Each row below is a small network's average activation on inputs in which a field has the value named, seen along a few directions.
Related values have similar rows: they may be neighbours, one step apart, or belong to one group.
(in the rows, 500 means zero)
Strong random noise was added to every row along 11 fixed directions; ignore it. To show where, here is one row again and again, with new noise each time:
[777 597 278 706 386 222 475 615 495 391 564 469 474 661 319 461 432 481
 511 545 209 407 260 664 527 446]
[541 459 489 461 564 580 404 420 423 481 248 433 499 470 546 311 405 365
 533 517 477 502 727 600 688 365]
[352 525 389 560 373 433 500 713 327 723 572 613 514 440 426 597 509 529
 745 239 614 722 496 431 228 537]
[560 521 370 603 531 481 535 394 383 632 671 616 531 319 254 539 542 568
 414 280 374 575 247 464 372 592]
[557 253 629 473 398 492 328 481 304 789 594 270 511 201 160 439 586 576
 729 246 782 666 452 396 374 565]
[363 618 207 472 471 264 467 687 460 424 543 808 500 415 513 571 372 262
 657 365 410 486 455 528 166 279]
[666 550 322 775 436 355 500 578 190 670 619 492 531 513 385 570 579 662
 615 366 201 540 274 523 532 693]
[774 533 534 601 255 367 500 708 521 618 702 489 506 428 157 477 452 480
 643 416 603 796 426 379 246 409]
[524 420 412 596 465 469 347 427 555 596 481 389 505 566 568 689 588 398
 631 522 414 447 460 618 434 495]
[183 596 454 694 620 791 507 320 451 605 342 675 651 652 539 681 631 682
 355 303 377 555 502 718 594 892]
[523 703 362 591 431 443 717 637 567 561 729 748 477 560 466 642 464 517
 438 421 435 689 339 372 222 428]
[500 328 448 352 573 497 449 146 682 594 534 446 410 276 445 482 394 472
 246 495 473 443 419 547 258 215]
[274 592 544 520 450 302 462 693 295 428 506 751 609 440 504 518 356 723
 558 434 393 499 551 556 243 491]


Z, 12 values:
z2: [535 669 233 729 382 512 505 586 596 490 557 732 557 566 490 647 573 419
 462 399 280 629 441 570 396 695]
z8: [405 584 126 494 504 511 536 444 637 507 426 551 413 629 548 586 514 295
 430 440 377 490 376 613 427 539]
z5: [360 551 433 583 435 485 327 658 337 543 298 565 595 524 597 600 583 370
 808 479 414 607 710 612 480 714]
z3: [753 448 655 588 550 564 502 387 469 451 642 443 631 398 331 543 686 497
 450 515 494 392 360 394 716 738]
z9: [470 424 526 462 452 355 342 535 566 361 396 465 534 493 286 339 330 538
 523 487 564 377 505 694 426 425]
z10: [728 352 688 416 541 675 498 276 665 534 610 484 513 259 437 464 556 455
 299 618 488 601 593 398 485 519]
z11: [226 339 525 350 454 332 452 664 330 725 580 280 389 481 707 653 568 679
 762 496 700 499 503 395 351 570]
z7: [440 503 378 528 552 453 503 484 536 468 384 488 467 593 535 470 422 453
 485 519 360 373 471 690 586 468]
z1: [555 487 673 409 643 715 732 287 528 529 727 480 452 352 591 498 657 801
 181 564 503 442 355 250 619 665]
z12: [464 535 477 496 341 322 651 656 482 523 646 523 393 605 632 541 410 621
 504 559 538 455 441 327 425 441]
z6: [513 486 617 441 566 617 545 530 475 604 569 512 524 471 568 571 616 423
 634 491 676 610 576 349 469 483]
z4: [442 552 523 560 390 492 481 637 575 398 477 571 551 608 523 570 558 436
 547 517 564 466 494 446 572 586]
The values of Z form 4 separate groups.
List the group mates of z3, in the order listed.
> z12, z4
List the group mates of z7, in the order listed.
> z9, z6
List the group mates of z2, in the order listed.
> z10, z1

G, 11 values:
g4: [635 515 611 499 470 340 561 531 522 460 742 460 477 506 527 589 523 654
 422 659 422 468 319 352 329 413]
g2: [356 658 510 480 555 391 570 719 669 246 692 691 559 678 533 701 593 413
 580 521 631 333 292 465 370 474]
g7: [213 663 136 415 465 461 732 695 548 409 356 641 353 685 432 267 352 529
 362 240 648 524 445 627 529 502]
g6: [731 342 766 505 304 496 323 636 435 621 372 103 453 606 717 503 526 492
 854 810 579 598 850 437 624 471]
g1: [866 611 509 647 367 314 365 773 319 392 602 592 637 338 181 437 503 256
 805 482 429 647 509 392 544 580]
g10: [343 634 507 610 508 617 465 595 609 403 490 669 664 608 260 662 638 335
 624 295 693 527 378 575 497 719]
g11: [546 490 585 570 433 689 631 473 686 619 596 450 458 629 699 672 640 507
 465 570 576 617 571 394 502 571]
g9: [420 555 344 470 527 413 468 500 564 349 493 596 490 530 445 515 506 307
 496 444 488 362 379 567 488 462]
g3: [294 583 544 410 519 605 539 499 603 510 468 770 534 424 512 498 347 416
 438 420 635 681 671 447 252 336]
g5: [802 443 378 502 553 622 527 251 682 496 471 379 427 486 512 454 523 298
 319 626 359 433 472 511 749 439]
g8: [784 524 475 430 686 614 514 278 607 457 518 546 482 316 504 407 447 233
 358 646 304 539 532 454 545 232]
The values of G form a line.
Going along G from g11 by way of its neighbour g5, in what order are g7, g10, g3, g8 met?
> g7, g3, g10, g8
List every value one step from g9, in the order listed.
> g4, g1

C, 12 values:
c9: [790 557 275 540 652 653 499 388 373 523 267 381 432 498 603 344 564 102
 580 534 311 508 560 487 896 357]
c6: [765 304 779 476 371 432 368 434 561 607 686 314 536 338 556 667 638 472
 594 714 544 521 567 306 408 420]
c11: [628 404 702 519 581 552 430 353 398 483 385 493 570 319 630 371 357 585
 409 640 316 475 740 519 571 348]
c3: [825 602 860 600 373 513 507 780 453 379 696 421 654 587 476 639 731 499
 761 727 558 643 559 264 543 720]
c5: [341 491 285 398 648 574 474 404 393 637 313 555 467 456 681 497 479 331
 561 405 487 523 608 521 475 358]
c2: [527 419 543 466 585 694 616 314 462 752 559 308 393 492 758 550 558 737
 363 608 429 588 548 384 607 576]
c8: [563 652 432 670 474 534 680 533 370 684 681 750 555 420 723 818 558 583
 505 533 205 643 465 268 383 649]
c1: [204 430 723 379 514 348 266 649 443 323 521 675 690 355 501 649 550 444
 794 445 732 279 584 519 264 487]
c10: [425 498 512 465 533 566 486 491 338 669 298 501 476 461 681 401 331 481
 565 535 443 719 823 507 484 355]
c4: [207 488  53 486 555 459 517 393 479 635 384 582 325 559 665 477 415 530
 384 334 301 445 442 728 392 489]
c12: [302 489 684 519 483 676 395 451 546 412 277 430 546 676 778 553 502 530
 539 637 577 444 792 550 673 635]
c7: [618 412 824 513 460 502 435 563 441 532 640 435 592 413 554 607 597 543
 677 620 567 493 579 361 480 466]
The values of C form 4 separate groups.
List the group mates of c6, in the order listed.
> c8, c12
List the group mates of c2, in the order listed.
> c3, c4
List the group mates of c10, in the order listed.
> c9, c5

N, 9 values:
n3: [553 504 444 538 458 441 275 400 363 539 357 699 632 159 305 411 328 406
 512 424 230 661 659 615 234 419]
n4: [501 506 515 515 425 485 498 686 501 457 418 456 517 641 559 486 517 444
 656 500 627 477 576 497 588 444]
n9: [627 401 537 492 517 679 484 306 481 552 350 421 487 405 519 309 490 444
 381 483 505 554 702 496 701 491]
n8: [533 403 625 380 544 473 478 494 553 443 478 344 485 452 243 291 436 553
 467 458 735 453 455 568 570 410]
n1: [633 434 494 503 324 369 483 540 433 627 395 322 418 515 507 372 364 660
 458 615 389 629 627 539 481 414]
n5: [403 437 339 557 375 428 296 535 467 551 320 568 523 413 454 468 369 416
 631 402 376 534 661 723 377 500]
n2: [758 659 416 760 482 778 628 342 446 780 427 655 564 512 426 491 469 400
 382 413 298 892 636 432 629 548]
n6: [901 468 285 723 252 432 456 546 552 786 596 321 422 579 458 618 561 415
 648 560 305 729 479 501 434 549]
n7: [430 515 303 509 683 556 540 276 497 561 513 577 444 490 636 548 516 462
 327 466 289 446 380 552 453 432]
The values of N form a ring.
List every value one step from n2, in the order listed.
> n4, n8
List every value one step from n1, in the order listed.
> n3, n6
